Each row below holds a small network's activations on one input, seen along a few directions.
In each table, some parts of the input vary, and every possible input appears once, in random order.
Descriptions start from the smaller parts, as in this example, which fits no table here: one of 2 separate values, together with either a single point or one of 9 places around a ring or (one of 5 places around a ring, together with one of 6 places along a line).
Shared parts are said once, and a part with two or three values counts as separate values.
In the rows, 128 means zero.

Other details of the inputs shift rows strongly along three fixed directions, in all tables alike. That doesn't count.

Rows:
R1: [187 155 112 116 135 127 146  97  86 137  66]
R2: [122 117 135 147 100 103 104 133 170 104 159]
R3: [176 244 132 108 201 179  86 108 170 133  58]
R4: [ 77  63  95 111 131 152 160 161  82 116 153]
R5: [125 120 153  89  89 123 145 129 228 183 114]
R6: [188 126 123 101 165 154 158 102  65 141  52]
R7: [121  57  93 130 130 117 134 173 108 134 143]
R8: [113 169 155 141 155 166  89 144 108 113 157]
R9: [130 167 158 159  86  89  98  77 185 135 163]
R10: [ 94  40 115 131 106 106 159 152 125 148 128]
R11: [123 163 109  58 185 115 132 136 154 164 110]
R12: [110 142 129 124 142 173 129 168  90  85 177]
R13: [150 181 129 119 181 183  56 142  89  82 175]
R14: [ 92 118 120 125 130 161 134 181 102  71 175]
R15: [110  74  94 130 128 130 153 171  95 148 181]
R16: [ 91 128 147 163  95 109 135 116 164 152 169]
R17: [145 173 175 176 114  95  95  80 181 155 130]
R18: [136 102 114 137  94  93 161 113 142 131 119]
R19: [194  91 103 100 164 132 169 115  65 151  73]
R20: [107 102 128 141  99 102 175  96 139 158 123]
R21: [112  91 122 125 132 140 120 188 116  76 173]
R22: [ 86 169 176 152 118 140  71 134 156  76 149]
R23: [169 154 103 131 125 111 120 100 102 148  61]
R24: [161  94  82 100 113 106 148 106  89 151  88]
R25: [133 120 153 149  94  93 144  94 170 120  84]
R26: [ 91 121 148 161  79  83 140 107 168 153 134]
R27: [116 175 154 134 167 176  96 134 105  91 146]
Description of these inputs: either one of 3 separate values or (one of 4 places along a line, together with one of 6 places around a ring).
Q: A walk changes only the place on the ring of 6. It starts at R17 and steps to R8. List the rest of the walk in order.
A: R27, R6, R19, R13

Rows:
R28: [ 84  46 132 121 126 138 155 160  93 124 155]
R29: [123 114 130 157 104 107 150 119 162 173 148]
R30: [100 165 142 125 136 157  76 174 151  91 227]
R31: [104  55 102 127  90  95 159 140 160 182 146]
R32: [134 132 104 101 187 193 122 167  91  98 150]
R33: [147 151 130 135 118  66 117  79 181 162  99]
R34: [147  71  86 101 106 112 157 120  90 145  93]
R35: [103  97 141 124 102 113 159 147 216 118 124]
R36: [139 114  99  78 147 167 143 125  46 122  74]
R37: [124 160 116 102 153 183 110 160  63  77 145]
R38: [133  71 119 116 137 123 170 122  80 147  82]
R39: [ 75  64 109 115 133 124 159 154  95 120 160]
R40: [107 133 107  76 172 193 116 173  85 115 152]
R41: [115 224 187 144 168 162  57 136 153  95 149]
R42: [ 72 163 166 182 100 123 103 125 166 109 168]
R43: [169 108  84 112 152 152 122 127  66 104  73]
R44: [156 164 143 145 123  78 138  76 169 163 109]
R45: [121  85 102 109 140 149 124 160 134 112 165]
R46: [171 182 139 134 157 153  74 134  69  88  94]
R47: [ 86  72 101  92 143 152 165 171 121 146 182]
R48: [188 165 128 147 131 130 125  78 106 116  61]
R49: [ 77 143 133 107 142 136 121 205 172  77 173]
R50: [124  88  88 108 149 138 170 132 103 186  90]
R51: [117 146  98 107 177 190 118 180  78 123 149]
R52: [107  97 133 159  68  91 133 120 155 143 137]
R53: [ 84 149 163 181  87 115 118 124 167 117 173]
R54: [ 81 157 129 149 136 155  62 184 153  99 212]
R55: [157 204 150 150 124 111 109  85 119 107  94]
R56: [107  40 109 101 134 130 144 183 119 140 179]
R57: [ 85  76  95 103 166 129 164 168 116 145 173]
R58: [156 166 154 126  97 106 143  73 173 166 109]
R59: [105  92 101 145 112 130 119 163 103 117 152]
R60: [ 98 214 158 135 123 153  80 172 189  86 124]
R61: [161 166 150 133 101 101 136  73 174 165 111]
R62: [133 120 104 116 148 172  99 164  79  68 141]
R63: [116  71 100 118 119 131 169 120  78 161  78]
R64: [130 105 140 144 114 120 155 111 176 145 157]
R65: [166 192 156 157 120 134 107  81 131  98  92]
R66: [136 150 153 145 127 112 134  74 192 155  95]
R67: [176 166  96 126 152 156 102 131  46 116  62]
R68: [168 151 169 151 117  93 131  80 168 168 101]
R69: [151 164 147 138 118  83 145  75 169 164 109]
R70: [198 171 146 113 151 133 130  87 104 158  52]
R71: [145 215 155  96 174 181  75 179 125  64  80]
R72: [102 112 140 152 100  81 157 106 153 133 147]
R73: [173 166 133 134 136 135 129  76 109 117  55]
R74: [117 114 137 178  83  99 146 115 146 143 145]
R75: [ 99 134 144 134  98 108 101 131 197 131 193]
R76: [144  73  76  84 142 102 162 132 104 163 104]
R77: [120 206 158 170 128 122  80 125 135  74 169]
R78: [153 105 109  74 188 171 138 142  58 152  67]
R79: [163 181 128  79 125 131 138 119 155 127  32]
R80: [ 97 205 169 145 120 149  80 120 144  79 156]
R81: [111 114 142 172  79 103 152 115 145 142 146]
R82: [101 123 150 142 116 140  86 171 119  78 183]
R83: [166 142 144 147 117  99 121  75 186 154 102]
R84: [153 158 153 153  79  93 136  72 153 138 106]
R85: [153 146 174 165  90  92 135  78 147 139  98]
R86: [118  67 111 144  97  69 166 120 133 148 145]
R87: [176 168  91  66 163 169  99 134  73 120  80]
R88: [117 154 152 145 106 108 127  80 180 187  84]
R89: [120 155 152 155 108  76 139  69 158 141  91]
R90: [109  58 118 120  67  91 162 122 145 145 148]
R91: [ 95 151 156 167 100 126 122 135 181 142 191]
R92: [128 141 158 162 103 102 136  67 170 130  90]
R93: [107  57 119 105 153 146 166 177 109 146 178]
R94: [151 235 130 107 197 168  78 134  94  94 115]
R95: [145  88  93  78 139 139 183 126 102 172 109]
R96: [ 78  63  98  95 157 133 162 169 114 147 174]
R97: [ 90 165 138 154 139 157  68 183 148 102 218]
R98: [110  48 112 132 116 118 137 167 100 119 159]
R99: [ 93  42 130 138  97 112 175 109 147 140 135]
R100: [ 98 146 136 144 148 159  66 170 168  75 213]
R101: [173 185 154 131 144 117  75  96 145 137  76]
R102: [114 125 172 157 115 103 101 137 187 136 189]
R103: [126  99 134 147 127 133 133 155  96 108 161]
R104: [108  57 112 134  83  69 165 121 142 145 143]
R105: [132  62  97  94 154 148 171 123 113 161  96]
R106: [111  58 105 141  93  66 161 119 140 147 139]
R107: [189 138 111 112 109 106 142  76  94 151  44]
R108: [173 161 126 109 170 164 117 125  44 104  61]
R109: [145 126 103 127 158 170 103 161  71  75 140]
R110: [106 160 147 155 152 169  87 166 158  77 224]
R111: [186 129  70  76 191 136 136 134  52 147  72]
R112: [153  88 101 104 109 128 179 116  78 142 102]
Q: What do these inputs look like to the network?
A: one of 5 separate values, together with either a single point or (one of 2 separate values, together with one of 8 places along a line)
Q: Changing only the choice among 5 separate values turns R76 into R87. The same change can be made to R86. Which row results?
A: R107
Q: Changing only the choice among 5 separate values turns R61 into R110. The same change can be made to R30. Which row results?
A: R83
Q: Which other rows does R104 become when the choice among 2 separate values takes its other values? List them by row number.
A: R76
Q: Which other rows does R55 become when the choice among 5 separate values takes its other values? List them by row number.
A: R65, R81, R85, R112
Q: A walk changes only the place on the line of 8. It starts at R28 and steps to R38. List the rest of the walk in order.
A: R108, R85, R103, R46, R98, R82
Q: Which other rows does R44 become when the place on the line of 8 takes its other values? List them by row number.
A: R33, R57, R69, R76, R94, R96, R111
